A small network was shown many inputs. Here are its activations along a few directions, one row for each input.
Each table varies a few parts of the input and shows all the possible inputs, shuffled.
A made-up example of a description, with smaller parts first: line(6) and (point or ring(11) or (values(3) and ring(8))).
Shared parts are said once, and a part with two or three values counts as separate values.

Other details of the inputs vary at random and push rows far along three fixed directions, the same in every table; ignore that.

A family of inputs:
x1: 4.236 -3.317 4.759 0.171 6.958 2.691 -0.178 3.145 0.879 5.017 1.408 1.838 -0.596 4.910
x2: -2.262 3.573 -3.427 -4.174 -2.176 0.391 -1.436 -2.023 0.360 -3.332 -0.701 -0.708 2.206 -5.118
x3: -4.618 -1.354 -2.392 2.507 -6.077 -4.757 2.487 0.839 2.090 -1.086 1.363 -6.247 -3.324 -1.730
x4: 1.354 3.607 -0.936 -0.171 -0.413 2.027 -0.928 -2.427 -4.115 -4.923 -0.998 3.165 0.310 -2.175
x5: -2.858 1.996 1.418 4.788 -1.130 -1.908 0.933 2.321 1.865 0.148 -0.332 -2.352 -6.504 0.306
x6: 0.312 -2.055 -1.677 -5.533 -2.414 -0.334 -0.481 -0.107 -0.603 0.723 1.629 -1.255 2.508 -1.608
x7: 0.402 -8.742 1.339 -7.721 -0.379 1.044 -1.197 4.167 4.121 8.459 5.789 -5.442 3.069 2.616
x8: 2.589 1.126 0.481 -0.040 2.329 0.501 -1.584 -0.694 -2.169 2.287 0.758 3.079 2.101 4.817
x9: -0.636 1.765 1.253 7.382 -2.221 -2.017 -1.701 2.146 0.339 0.997 0.841 -0.698 -5.638 5.278
x10: 0.769 -1.982 -1.583 -5.428 -2.216 -1.049 -1.162 0.215 0.015 0.552 1.225 -1.133 2.284 -2.002
x11: -1.640 2.023 -2.146 -2.693 0.523 -0.166 1.687 -0.411 0.967 0.328 -1.167 -0.959 1.225 -2.186
x12: -1.054 -0.162 1.156 7.284 -2.910 -1.906 1.600 1.107 1.233 -2.417 0.244 -2.476 -4.656 0.457
x13: -2.487 -0.440 -2.417 -1.550 -0.208 -2.430 0.843 -1.365 -0.141 1.323 -1.830 0.366 1.757 -1.145
x14: 3.993 -2.121 3.512 1.292 4.576 -0.069 0.058 -0.024 -2.156 -0.216 1.030 2.550 0.156 2.772
x15: -0.664 0.074 -1.339 -3.616 0.232 -0.228 1.518 0.388 3.354 2.263 -0.928 -1.321 2.199 -1.660
x16: 1.500 1.016 1.904 -0.203 3.351 2.438 1.320 0.203 0.208 1.398 -0.930 1.451 0.742 1.283
x17: -1.627 -2.760 -2.003 -2.921 0.104 -3.157 0.248 -0.060 1.762 3.388 -0.995 -0.291 2.104 -0.584
x18: -2.596 -3.680 -1.306 3.212 -4.567 -3.891 1.763 2.638 3.651 0.527 2.005 -6.209 -3.460 -0.195
x19: -3.010 -0.137 0.102 7.133 -1.605 -2.468 0.304 1.608 1.343 -0.203 -1.718 -0.804 -5.253 1.381
x20: 2.639 -0.246 3.177 -0.445 3.637 4.591 -2.089 0.354 -1.812 0.061 1.738 2.076 0.340 2.246
x21: 0.985 3.153 -0.345 2.260 0.869 0.440 1.800 -3.253 -2.807 -4.863 -1.593 2.705 1.567 -1.649
x22: 1.799 0.510 2.175 -1.184 1.646 4.298 -1.494 -0.681 -0.796 -0.297 0.959 1.397 1.189 0.827
x23: 0.924 -1.223 1.223 1.843 2.876 0.966 0.582 -0.466 -0.836 1.720 -1.873 3.009 1.626 2.278
x24: -0.281 -2.513 0.380 -4.184 1.896 -0.379 1.290 1.730 2.022 5.057 1.284 -2.071 1.295 0.745
x25: -0.377 3.088 -0.414 2.911 1.656 -0.287 0.254 -2.326 -1.321 -2.463 -4.174 4.543 0.805 -0.801
x26: 0.225 -0.596 2.149 6.489 -3.268 0.241 -1.494 2.844 -0.238 -1.767 1.387 -1.958 -6.986 1.675
x27: -0.079 4.370 0.795 -0.899 1.141 1.591 -2.206 -1.711 -2.377 -3.852 -0.628 2.551 -0.030 -2.061
x28: 2.004 2.284 0.801 2.975 3.077 0.848 1.124 -2.415 -3.876 -4.510 -0.861 3.457 0.396 0.014
x29: 2.016 -2.275 2.316 2.480 5.056 1.379 -0.115 0.323 -1.776 2.373 -1.004 3.697 0.496 3.949
x30: -2.030 3.875 -3.020 -3.784 -2.941 0.878 -1.099 -2.634 0.918 -3.355 -1.283 -0.663 2.525 -5.182
x31: -0.435 2.738 -3.872 -3.576 -4.356 -0.345 -0.564 -2.609 -0.405 -3.714 -1.595 -0.150 2.469 -5.374
x32: 0.910 -1.596 -2.066 -4.605 -3.045 1.066 -0.085 -0.825 0.300 0.377 0.950 -1.148 3.078 -2.085
Description of these inputs: values(2) and (point or (values(3) and ring(5))).
The inputs of x32 and x31 match in every part but the values(2) part. If x4 is changed in the same way as x32 into x31, which row does it become? -> x26
Which other rows does x24 become when the values(2) part takes its other values? List them by row number. -> x5
Which other rows does x1 become when the values(3) part takes its other values? List them by row number. -> x5, x15
Start at x28 and move only the ring(5) part, one step at a time. The first step leads to x4. Which rows follow, in order? -> x20, x11, x29

A family of inputs:
x33: -0.071 -1.011 2.290 3.888 -2.766 2.017 -1.656 1.781 0.685 -1.201 1.301 -1.532 -3.701 0.856
x34: 0.877 0.655 -0.010 -1.752 3.543 1.582 1.206 -1.436 0.626 0.174 -1.335 1.895 3.500 -0.986
x35: -2.900 -0.130 -3.709 -4.578 -0.913 -2.386 2.861 -1.561 1.445 -0.102 -0.776 -2.248 3.679 -3.924
x36: 1.089 -4.230 1.793 2.298 0.502 -2.214 -0.852 2.643 1.011 3.967 1.606 -0.788 -2.020 4.114
x37: 2.080 -4.567 3.582 1.898 0.170 1.969 -1.470 2.547 -0.886 1.352 3.424 -1.221 -2.612 3.187
x38: 3.965 0.987 1.156 -2.687 2.325 1.864 -1.509 -1.394 -2.951 -2.647 1.526 2.436 2.328 -0.302
x39: -7.174 3.859 -4.330 6.002 -7.607 -5.372 1.011 -1.037 0.157 -4.199 -2.498 -2.951 -5.121 -3.074
x40: 0.585 5.565 1.038 -4.078 4.265 3.742 -2.275 -1.030 -1.405 0.667 -0.867 3.293 1.670 0.104
x41: 1.580 -3.296 1.830 2.795 0.722 -0.284 -0.355 2.148 0.161 3.766 0.268 0.615 -1.686 4.306
x42: -0.711 6.568 1.319 8.038 -3.368 1.703 -0.904 -1.243 -3.781 -8.069 -1.832 1.887 -7.083 -1.628
x43: 0.892 -4.531 3.797 2.829 3.174 0.455 1.143 2.561 0.598 3.078 1.067 -0.564 -2.392 3.329
x44: 0.661 0.941 0.894 1.456 -0.862 1.331 -0.623 -0.853 -2.513 -3.189 1.436 -0.065 -1.252 -0.146
x45: -1.850 7.084 -0.209 8.561 -1.453 -2.751 -0.084 -1.965 -3.283 -6.346 -2.601 2.526 -5.415 0.004
x46: -0.493 0.341 -3.662 -5.669 -4.290 -0.033 0.405 -1.403 0.769 -1.044 0.933 -2.576 3.201 -3.909
x47: 1.486 0.581 -0.730 -1.173 2.694 0.814 -1.250 -2.100 -1.229 0.312 -2.346 4.296 3.765 0.634
x48: -2.889 -1.885 -3.994 -2.753 -3.150 -3.831 1.126 -0.529 1.347 2.045 0.455 -2.544 2.648 -0.804
x49: 1.607 -3.520 3.347 2.621 2.554 1.077 1.287 2.875 1.241 3.348 0.406 -0.372 -2.400 2.904
x50: -1.174 -4.542 -0.820 -1.700 -5.303 -1.886 -0.829 3.267 3.185 1.652 3.857 -6.170 -1.990 -0.697
x51: -1.922 0.599 -3.571 -4.967 -0.708 -3.130 2.358 -1.261 2.225 -0.252 -0.591 -2.341 3.254 -4.095
x52: 1.843 -3.888 3.972 2.505 3.455 -0.255 0.642 2.956 1.393 2.952 1.354 -0.654 -2.853 3.242
x53: -3.964 3.489 -3.298 -7.252 -1.819 0.350 -1.612 -0.048 2.566 1.929 -0.679 -1.736 1.649 -3.647
x54: 3.035 1.009 1.104 -2.331 1.523 3.688 -1.492 -1.848 -1.785 -2.036 0.439 2.520 3.346 -0.518
x55: -3.316 -4.537 -1.048 -0.035 -2.901 -1.579 1.647 2.810 5.765 4.070 0.663 -5.478 -0.988 -0.886
x56: 1.686 1.325 -0.821 -1.080 2.824 0.893 -0.691 -2.355 -1.291 0.006 -1.812 4.028 4.157 1.088
x57: 2.549 1.565 0.772 -1.578 4.651 1.807 1.770 -1.486 -1.524 -0.414 -1.737 3.449 2.847 -0.370
x58: 2.528 1.569 -0.693 -1.260 2.736 0.430 0.146 -2.039 -2.524 0.182 -1.658 4.294 3.469 1.218
The inputs of x39 and x48 match in every part but one. If x53 is changed in the same way as x39 into x48, which row does it become? -> x40
What do these inputs look like to the network? -> values(2) and (point or (values(3) and line(4)))
Which other rows does x36 become when the values(3) part takes its other values? List them by row number. -> x50, x52
Which other rows does x33 become when the values(3) part takes its other values? List them by row number. -> x47, x55
